Here are a small network's activations along a few directions, averaged over the inputs that share one value of a field.
Values that are neighbours, or in one group, have similar rows; names and order tell nothing.
In the rows, 500 means zero.
Random noise pushes rows far along 13 fixed directions. That doesn't count. These rows show it; they differ only by the noise:
[519 490 448 426 525 553 489 537 585 462 493 474 379 531 524 417 520 550
 501 427 481 503 489 432 454 545 584 556]
[377 661 574 796 732 449 412 483 611 598 422 488 404 314 576 543 726 370
 450 533 708 412 430 374 678 393 376 587]
[513 585 471 537 602 453 493 620 546 442 590 296 490 475 627 524 569 515
 493 432 500 527 513 448 481 517 347 573]
[462 580 567 383 467 490 460 380 425 582 500 407 481 658 660 492 574 538
 493 506 412 449 312 423 593 355 394 460]
[519 553 666 473 458 572 494 431 554 595 421 548 598 590 437 431 493 631
 593 573 525 518 614 541 475 496 542 548]
[500 458 534 371 392 485 592 393 353 421 377 621 584 737 650 521 490 578
 408 566 526 507 512 334 499 523 461 432]
[550 514 535 398 658 516 588 624 464 460 596 404 628 563 377 429 504 514
 495 317 402 554 491 462 525 473 438 580]
[530 417 261 459 266 421 482 432 402 590 391 477 354 430 535 694 398 281
 519 603 498 415 471 563 373 472 637 370]
[555 510 645 405 431 454 499 432 471 468 395 482 546 678 672 471 551 538
 469 537 505 470 602 360 458 462 494 497]
[479 751 440 476 654 582 472 459 547 581 436 318 467 521 380 438 622 353
 595 550 684 537 308 509 605 314 441 607]
[614 440 492 392 440 690 507 565 523 564 392 489 388 542 518 486 544 373
 345 276 527 447 646 341 513 541 625 569]
[480 535 534 381 667 613 574 491 389 516 433 517 546 556 276 415 545 364
 521 389 583 498 407 545 654 338 506 537]
[487 486 622 510 612 551 521 502 515 639 475 562 473 491 458 557 580 494
 451 360 442 340 507 391 601 505 547 505]
[489 402 516 490 513 450 621 494 415 489 406 742 758 522 263 354 387 569
 432 444 452 674 617 430 492 511 519 569]
[487 472 635 486 580 485 474 566 600 478 571 473 497 493 544 394 515 714
 558 398 378 498 620 522 459 563 483 566]


Field RIBOV:
tes: [502 582 446 536 398 629 469 462 586 519 499 541 525 544 462 375 427 637
 557 625 597 678 455 551 436 542 493 597]
vasim: [534 443 569 468 503 359 569 494 455 353 576 584 604 578 474 549 451 551
 603 653 400 433 449 566 400 521 581 369]
vilil: [438 461 590 641 258 670 304 425 577 676 549 519 272 407 881 569 522 696
 393 443 442 415 570 540 569 634 382 454]
popab: [503 357 477 524 373 451 482 519 494 554 611 563 457 471 590 590 423 593
 458 459 287 445 472 469 437 607 598 411]
petam: [477 514 436 474 555 659 564 535 564 513 463 597 462 447 350 521 490 585
 534 464 572 475 571 517 532 658 593 530]
gigad: [474 456 377 402 474 374 550 532 312 212 581 376 505 610 662 513 477 464
 548 598 539 605 369 593 454 420 385 408]
remot: [513 454 446 737 443 549 503 570 706 346 741 665 533 478 413 458 359 691
 609 792 570 675 305 595 338 689 625 502]
mumi: [412 557 398 532 504 582 484 477 574 464 570 525 316 515 577 549 526 631
 573 631 563 467 288 532 490 583 504 455]
mufe: [459 484 557 519 467 511 424 428 553 517 492 536 423 508 656 523 520 607
 490 513 501 446 538 485 539 562 465 468]
zube: [595 518 435 449 464 295 464 491 472 499 520 352 620 490 434 422 449 355
 436 463 362 620 518 430 438 377 449 529]
roro: [554 506 508 424 527 501 507 469 514 499 370 480 441 512 526 487 514 476
 472 416 557 414 673 427 469 562 521 529]
pese: [580 451 450 394 516 637 601 523 424 468 364 547 424 566 476 635 561 272
 384 418 633 354 547 335 546 542 694 442]
lam: [469 503 501 312 462 473 488 389 438 506 520 519 513 639 508 371 519 554
 460 459 353 503 342 448 569 416 486 450]
kuzem: [565 484 547 199 481 423 560 509 389 460 524 342 654 642 481 464 439 600
 499 307 274 507 689 553 452 514 402 467]
gazi: [437 444 433 503 603 573 675 507 426 465 537 786 667 550 221 505 437 574
 409 469 465 535 339 406 597 606 545 463]
dopu: [516 472 499 409 458 536 485 517 439 383 478 461 518 467 444 370 456 439
 570 500 551 595 599 694 485 414 513 499]
vugek: [566 584 464 273 532 558 532 442 416 572 439 376 590 580 218 422 481 318
 552 440 498 528 450 609 573 325 538 519]
rebas: [420 532 636 502 600 258 496 324 446 474 288 576 520 521 501 517 528 454
 668 734 613 369 546 561 473 346 545 419]
mimev: [582 394 658 404 477 482 535 506 419 513 602 551 607 636 492 515 494 492
 374 379 292 437 477 383 562 486 532 440]
RIBOV is arranged as a ring.
How many steps from neighbour to neighbour lead from gazi to mufe, at the fewest?
> 6
List every value one step from roro, in the order listed.
> tes, vilil
List every value one step from petam, in the order listed.
> pese, dopu
List every value one step from vugek, in the order listed.
> kuzem, mimev

Field SEZAT:
sil: [626 420 577 435 640 535 481 537 707 522 424 598 360 523 310 379 507 468
 551 393 466 369 552 385 374 541 819 596]
risu: [370 498 482 422 793 306 573 462 526 460 542 637 456 507 402 466 602 612
 446 374 294 355 358 284 609 534 587 466]
savo: [545 470 520 506 323 702 513 529 598 407 542 607 476 648 611 510 499 584
 443 637 587 538 473 475 451 650 628 491]
peto: [746 663 744 687 624 608 463 675 732 274 592 331 533 720 630 393 681 284
 499 691 797 617 398 288 396 347 631 691]
tok: [507 380 395 381 409 804 534 540 439 491 504 631 464 557 361 295 390 515
 430 373 569 692 446 620 556 505 525 607]
lene: [657 315 610 787 518 218 407 692 599 338 749 445 562 244 418 460 423 242
 568 562 425 543 553 623 264 410 657 501]
sar: [549 260 745 545 460 558 412 597 553 220 510 616 434 455 640 308 528 480
 399 403 563 540 747 559 495 492 609 511]
godek: [692 598 510 603 502 585 545 562 565 558 622 397 599 597 364 661 449 294
 513 617 573 465 317 450 406 522 601 519]
niboz: [700 522 583 512 291 558 407 535 534 470 629 307 575 621 623 498 474 387
 496 618 512 584 444 518 407 420 478 494]
podu: [363 575 264 300 301 608 548 285 428 643 251 677 592 530 278 396 377 756
 509 545 536 711 653 592 536 637 456 504]
vas: [522 454 503 430 427 330 474 543 462 447 593 429 631 528 547 335 405 580
 517 460 240 675 440 450 396 387 482 548]
ketun: [449 436 581 472 441 298 461 422 432 463 397 541 573 515 555 378 412 586
 640 623 438 578 607 613 393 358 514 481]
dimam: [564 412 349 368 548 488 484 560 525 474 403 378 311 261 274 474 427 379
 639 314 515 414 798 739 411 562 650 503]
pulu: [519 250 214 497 295 356 407 618 503 429 764 465 224 381 714 541 441 354
 336 370 117 485 192 400 397 485 652 393]
galod: [446 586 530 404 434 398 364 294 599 663 363 465 360 543 600 437 602 547
 462 497 371 383 404 310 566 408 568 446]
kebi: [423 668 315 466 765 399 551 530 497 501 330 392 431 377 351 500 587 367
 597 456 622 457 506 448 529 430 480 555]
doki: [523 410 621 461 569 457 556 630 457 557 656 407 643 483 421 463 431 595
 552 324 304 531 600 615 488 495 390 578]
zuviv: [430 685 322 360 575 408 469 297 519 698 337 363 407 442 375 481 517 501
 649 530 524 411 432 529 497 449 461 499]
vimo: [320 691 466 544 478 462 326 269 513 676 308 471 312 387 597 466 633 438
 619 669 599 425 362 603 625 254 480 466]
SEZAT is arranged as a ring.
A walk along SEZAT starts at tok and steps to its neighbour sil. Put risu, lene, godek, vas, doki, vimo in the order it reaches them.
> godek, lene, risu, vimo, vas, doki
List every value one step from galod, in the order listed.
> sar, podu
How many steps from neighbour to neighbour lead from zuviv to peto, at the fewest?
> 5
